Each row below holds a small network's activations on one input, seen along a few directions.
Each table varies a few parts of the input and shows all the possible inputs, shuffled.
Descriptions start from the smaller parts, as in this example, which fits no table here: one of 6 places along a line, together with either a single point or one of 11 places along a line or (one of 3 separate values, together with one of 5 places around a ring).
Shared parts are said once, and a part with two or three values counts as separate values.
(in the rows, 128 means zero)

Other details of the inputs shift rows strongly along two fixed directions, in all tables alike. That doesn't count.

Table:
R1: [133 112 129 130 140 116  97 106 147 139 121]
R2: [140 103 124 153 178 143  75  90 107  92 112]
R3: [105 124 100 122 167 120 118 100 114  55 137]
R4: [152 109 144 147 135 128  66 118 121 155 107]
R5: [153 123 150 146 130 124 102 133 158 185 107]
R6: [ 89 165 106 101 123 106 174 158 135 107 127]
R7: [110 117  99 115 154 100 117  92 146  73 157]
R8: [161 102 145 156 153 127  71  98 143 148 116]
R9: [133 121 135 143 102 143 150 138 125 129 130]
R10: [134 162 167 131 110 136 138 159 128 191 108]
R11: [156 132 157 127  92 140 155 155 122 190 112]
R12: [ 99 168  99 103 110  92 169 171 151 113 155]
R13: [110 103  98 115 125 139 136  93 114  54 151]
R14: [162 113 161 134 108 146 129 133 112 168 114]
R15: [ 97 156 116 107 137 121 156 129 125  97 153]
R16: [ 99 149 100 110  87 125 202 156 138 108 150]
R17: [100 150 115 110  85 120 200 159 137  99 153]
R18: [133 160 162 130 111 139 138 160 130 195 105]
R19: [150 125 158 143 122 115 100 128 150 182 106]
R20: [147 116 153 153 149 140  82 115 110 145  88]
R21: [134  90 111 135 160 131  57  87 116 103 125]
R22: [144 148 144 138 106 120 123 175 148 195 108]
R23: [129 138 132 125  83 139 166 150 131 145 122]
R24: [137 157 159 137 119 146 137 160 134 196 108]
R25: [106 158 121  92  88 109 218 172 134 120 161]
R26: [117 103  92 108 139 134 152 101 110  78 160]
R27: [118 103 102 113 140 131 150 104 109  71 165]
R28: [141  94 117 143 162 127  58  88 116  96 132]
R29: [150 105 140 158 166 152  74 108 114 137  92]
R30: [102 135 105 115 160 131 130 105 118  76 157]
Each input here is: one of 5 places around a ring, together with either one of 2 separate values or one of 4 places along a line.
The inputs of R4 and R22 match in every part but the place on the ring of 5. If R13 is changed in the same way as R4 into R22, which row does it become?
Answer: R16
List by row number the other rows that have the place on the ring of 5 in common with R2.
Answer: R8, R9, R12, R27, R30
Which other rows does R17 become when the choice among 2 separate values takes its other values? List them by row number.
Answer: R25

Table:
R31: [ 93 157  97  84  76 103 227 170 143 102 173]
R32: [144 131 147 153 134 129  93 139 129 155  95]
R33: [159 111 162 146 126 160 122 118 104 163 117]
R34: [152 115 141 137 120 131  94 134 123 168 113]
R35: [144 134 155 139 147 132  97 129 127 169 111]
R36: [102 170 126  99 107 119 184 163 133 143 143]
R37: [159 107 155 159 113 160 117 130 108 148 102]
R38: [108 166 132 107 113 116 188 156 146 143 141]
R39: [100 112  86 126 163 119 119  87 130  39 149]
R40: [ 95 109  81 119 158 124 129  86 124  30 151]
R41: [156 115 150 149 125 125 103 123 146 164 115]
R42: [ 97 113  78 114 158 126 108  98 107  42 146]
R43: [142 126 144 147 119 144 110 138 118 151  99]
R44: [135  66 100 130 167 142  59  55 104  67 142]
R45: [109 170 132 109 119 108 182 157 153 142 142]
R46: [155 110 149 146 120 133 108 122 139 165 114]
R47: [105 171 124  97 114 114 174 168 130 146 139]
R48: [150 120 145 142 128 120  90 131 138 168 113]
Describe the family of inputs behind these rows.
Answer: one of 3 separate values, together with either a single point or one of 5 places around a ring
The inputs of R41 and R45 match in every part but the choice among 3 separate values. If R34 is changed in the same way as R41 into R45, which row does it become?
Answer: R47
List by row number the other rows that have the choice among 3 separate values in common with R39.
Answer: R32, R37, R40, R42, R43

Table:
R49: [167  81 154 152 135 131  85  98 129 162 122]
R50: [ 86 129  79  97 154 104 119 119 121  55 152]
R51: [ 90 133  63 102 148 100 124 119 122  47 143]
R52: [129 190 150 104  84 104 192 191 167 200 142]
R53: [122 178 158 117  69 123 213 194 123 180 130]
R54: [ 96 125  85 105 150 103 136 102 134  58 183]
R55: [126 188 155 101  72 128 222 187 128 184 133]
R56: [ 94 113  86 107 150 132 162 104 106  54 172]
R57: [100 203 149 116 107  98 200 199 155 176 124]
R58: [171  81 138 161 121 130  81 106 137 146 102]
R59: [125 157 141 112  65  93 194 194 170 178 131]
R60: [ 76 142  89 109 166 115 133  99 135  54 145]
R61: [ 86 147  95  93 182 115 144  97 132  57 160]
R62: [163  98 166 158 121 166  92 117  97 143 101]
R63: [168  92 144 169 129 166  93 121 108 145  91]
R64: [124 185 129 125  65  94 188 206 170 174 124]
R65: [171  99 160 150 147 173 100 102 101 171 111]
R66: [158  93 154 162 132 175  91 108 108 163 100]
R67: [100 117  83 110 124 132 153 110 107  31 150]
R68: [ 88 126  77 103 139 109 130  97 144  56 173]
R69: [175  86 156 139 140 138  87  89 133 170 122]
R70: [ 81 141  90 110 167 108 135 111 133  43 147]
R71: [165  90 159 164 133 169  89 120 106 154  99]
R72: [163 102 151 161 135 137  66 115 132 151 114]
R73: [159 116 154 135 161 143  66 110 113 174 105]
R74: [152 123 147 172 153 137  76 117 125 143  79]
R75: [122 161 144 113  60 100 192 184 174 198 126]
R76: [ 93 118  94 105 127 141 150  95 104  51 156]
R77: [146 112 146 147 146 143  56 113 116 168  93]
R78: [144 113 145 142 157 132  70 117 109 156 111]
The inputs of R71 and R66 match in every part but one. If R72 is changed in the same way as R71 into R66, which row does it become?
Answer: R68
Describe the family of inputs behind these rows.
Answer: one of 5 places along a line, together with either one of 2 separate values or one of 4 places along a line
Which other rows does R49 become when the place on the line of 5 takes its other values? List them by row number.
Answer: R58, R59, R69, R75
List by row number the other rows that have the place on the line of 5 in common with R56.
Answer: R49, R53, R54, R57, R78
